These are the activations of a small neural network, seen along a few directions. Each row is one input.
In each table, some parts of the input vary, and every possible input appears once, in random order.
Descriptions start from the smaller parts, as in this example, which fits no table here: one of 5 places around a ring, together with either a single point or one of 11 places around a ring or (one of 3 separate values, together with one of 6 places along a line).
Shared parts are said once, and a part with two or three values counts as separate values.

Table:
r1: 20  -22  -12  -23  -34  -4  -35  44  -9  45  -3  -78  62  -21  -24
r2: 41  9  -7  -38  -8  4  12  38  37  -24  44  -64  -20  0  -23
r3: -57  3  -10  66  -10  -73  28  -36  21  23  -24  1  12  -4  7
r4: 4  -11  -22  -9  -23  -48  -33  20  23  -6  -39  -20  8  -9  -63
r5: 14  25  -22  15  20  19  -40  32  8  -22  63  -38  -11  -3  -56
r6: 9  -8  -8  -55  -51  -23  9  14  43  -16  -7  -52  -11  -14  -35
r7: -49  -1  32  53  24  -66  9  -23  2  42  30  5  13  14  -1
r8: 26  11  -26  -4  -22  22  14  46  17  -44  41  -63  -18  2  -31
r9: -39  -29  29  56  -12  -28  20  3  0  80  -3  -57  70  -9  49
r10: -21  7  26  61  -11  -21  64  -2  13  -2  42  -47  -31  10  42
r11: -18  -1  42  49  -11  -27  70  1  22  3  52  -31  -12  0  43
r12: -43  5  12  54  -20  -86  13  -29  24  24  -31  0  18  11  23
r13: 9  -10  -33  -29  -45  -4  20  2  44  -20  -4  -50  -12  -23  -51
r14: 28  12  -6  -21  39  75  -36  1  -56  -26  14  66  -24  5  26
r15: 22  -9  13  -63  -23  50  17  -3  -12  -29  -67  56  -9  -12  33
r16: 0  -13  -30  -45  27  31  -16  -30  -25  -10  -81  68  -1  -5  4
r17: 44  6  -11  -36  26  96  25  8  -18  -36  -15  38  -28  9  40
r18: 17  -7  -15  -53  15  14  -16  -19  -16  5  -74  85  4  -14  13
r19: 9  20  -47  -3  -30  -42  -32  -4  17  -14  -38  -28  9  -1  -64
r20: -55  3  9  89  21  -43  9  -19  -3  31  24  6  11  19  -12
r21: -10  10  -36  -3  17  -15  -41  20  4  10  28  -16  1  0  -86
r22: 21  -5  -11  -68  -11  60  25  -38  -9  -28  -56  46  -14  -12  27
r23: 11  1  5  -40  34  36  -42  1  -47  2  -24  94  6  12  2
r24: 25  -34  4  -58  7  65  -25  18  -60  49  -57  26  45  -18  57
r25: -52  -14  15  44  -43  -44  64  -29  28  2  -5  -32  -12  -3  28
r26: -28  20  52  67  15  -38  1  -7  0  10  64  -18  -5  14  32
r27: 39  5  16  -38  41  62  -37  1  -43  -16  15  71  -23  1  35
r28: -27  24  34  91  22  -18  15  -26  0  6  61  -17  -10  10  12
r29: 39  -4  4  -57  23  81  14  15  -11  -32  -7  43  -19  7  57
r30: 13  -6  -25  -24  49  53  -39  -22  -46  -1  -25  83  -1  17  -5
r31: 32  27  3  -7  14  -3  -44  26  13  -23  66  -34  1  0  -45
r32: 8  1  -12  -4  6  -33  -47  32  -1  9  22  -12  6  7  -73
r33: -34  -16  36  33  -46  -52  53  -34  42  9  -7  -30  -4  7  40
The inputs of r19 and r3 match in every part but one. If r8 is changed in the same way as r19 into r3, which row does it become?
Answer: r10
What do these inputs look like to the network?
Answer: one of 3 separate values, together with either a single point or (one of 2 separate values, together with one of 5 places around a ring)
Which other rows does r31 become when the choice among 3 separate values takes its other values? List them by row number.
Answer: r26, r27
Which other rows agree with r29 in the choice among 3 separate values? List them by row number.
Answer: r14, r15, r16, r17, r18, r22, r23, r24, r27, r30

Table:
r34: -25  0  17  50  -25  -58  21  -3  37  10  28  -59  3  4  -9
r35: -2  -2  16  5  16  23  18  -8  -18  -4  5  32  -12  8  38
r36: 7  -13  -13  -27  -13  9  -4  1  -5  5  -42  7  12  -5  1
r37: -34  0  16  59  -21  -52  26  -13  32  22  15  -50  12  2  8
r38: 6  7  4  7  21  -4  -20  2  -11  5  22  12  -3  5  -7
r39: 11  15  -9  5  19  1  -28  7  -9  -5  34  -4  -8  0  -27
r40: -11  -4  -3  2  7  -10  -14  -11  -17  11  -35  34  13  1  1
r41: 2  3  -10  -8  6  -7  -27  4  -1  6  -12  11  14  -1  -25
r42: 14  -8  -16  -33  -12  7  -9  11  8  -4  -33  3  8  -6  -12
r43: 4  -8  7  -20  -2  26  24  -7  -9  -10  -26  27  -9  -5  34
r44: 18  10  1  -11  12  24  -4  16  -8  -21  39  -10  -21  2  -5
r45: 26  2  -13  -35  -7  27  7  20  4  -23  10  -13  -14  -7  -8
r46: -43  -2  22  63  -19  -55  36  -25  31  16  4  -31  8  7  20
r47: 7  9  -19  -14  2  -5  -33  9  -3  -4  2  -7  5  -3  -45
r48: 6  2  12  2  14  28  6  -3  -16  -2  15  13  -8  2  31
r49: 17  -2  -28  -37  -14  12  -13  15  10  -12  -17  -14  1  -6  -34
r50: 18  -4  1  -33  -6  25  13  11  4  -16  -2  3  -10  -5  9
r51: -9  1  8  19  23  -4  -7  -14  -23  11  -2  37  -1  7  18
r52: 12  -6  1  -24  -5  31  17  0  -5  -6  -13  10  -2  -7  25
r53: -6  4  7  14  21  2  -17  -9  -20  12  11  20  1  2  7
r54: -2  -12  -10  -21  -10  10  5  -11  -2  3  -52  27  8  -3  9
r55: -8  -2  -6  -5  6  -3  -20  -4  -12  15  -21  19  17  -1  -12
r56: -19  5  3  49  -28  -51  17  3  39  3  44  -76  0  2  -32
r57: 12  4  12  -7  14  23  5  10  -5  -11  28  8  -14  6  13
The inputs of r43 and r52 match in every part but one. If r40 is changed in the same way as r43 into r52, which row does it become?
Answer: r55
What do these inputs look like to the network?
Answer: one of 4 places along a line, together with either a single point or one of 5 places around a ring
Which other rows agree with r42 in the place on the line of 4? List them by row number.
Answer: r34, r38, r41, r50, r57
A walk changes only the place on the line of 4. It starts at r46 and steps to r37. List the rest of the walk in order.
Answer: r34, r56

Table:
r58: 1  -1  11  -4  9  15  5  -7  -7  -1  0  21  -5  2  20
r59: 11  4  -1  -9  10  18  -3  6  -9  -7  11  7  -7  -2  5
r60: 0  -5  -1  -10  2  13  2  -5  -6  0  -25  23  4  -1  14
r61: 8  -2  -10  -26  -1  8  -14  4  -9  -3  -22  12  4  -7  -9
r62: 10  3  -2  -8  11  17  -1  3  -6  -8  11  12  -9  0  2
r63: -35  3  16  71  -22  -73  22  -9  38  20  35  -63  7  7  -12
r64: -34  3  14  71  -23  -70  21  -7  36  21  34  -67  9  6  -11
r65: -1  -1  8  -4  7  20  5  -9  -11  0  -1  18  -4  3  18
r66: -2  -5  -2  -8  4  9  2  -6  -7  1  -26  28  3  1  12
r67: 9  -3  -11  -27  -4  13  -11  4  -10  -4  -21  7  3  -7  -9
r68: 16  2  -12  -23  4  14  -14  11  -4  -10  2  3  -5  1  -16
r69: 17  2  -11  -24  3  17  -15  14  -5  -9  1  0  -2  -2  -15
The inputs of r68 and r69 match in every part but one. If r66 is changed in the same way as r68 into r69, which row does it become?
Answer: r60
What do these inputs look like to the network?
Answer: one of 2 separate values, together with either a single point or one of 5 places around a ring
Which other rows does r63 become when the choice among 2 separate values takes its other values? List them by row number.
Answer: r64
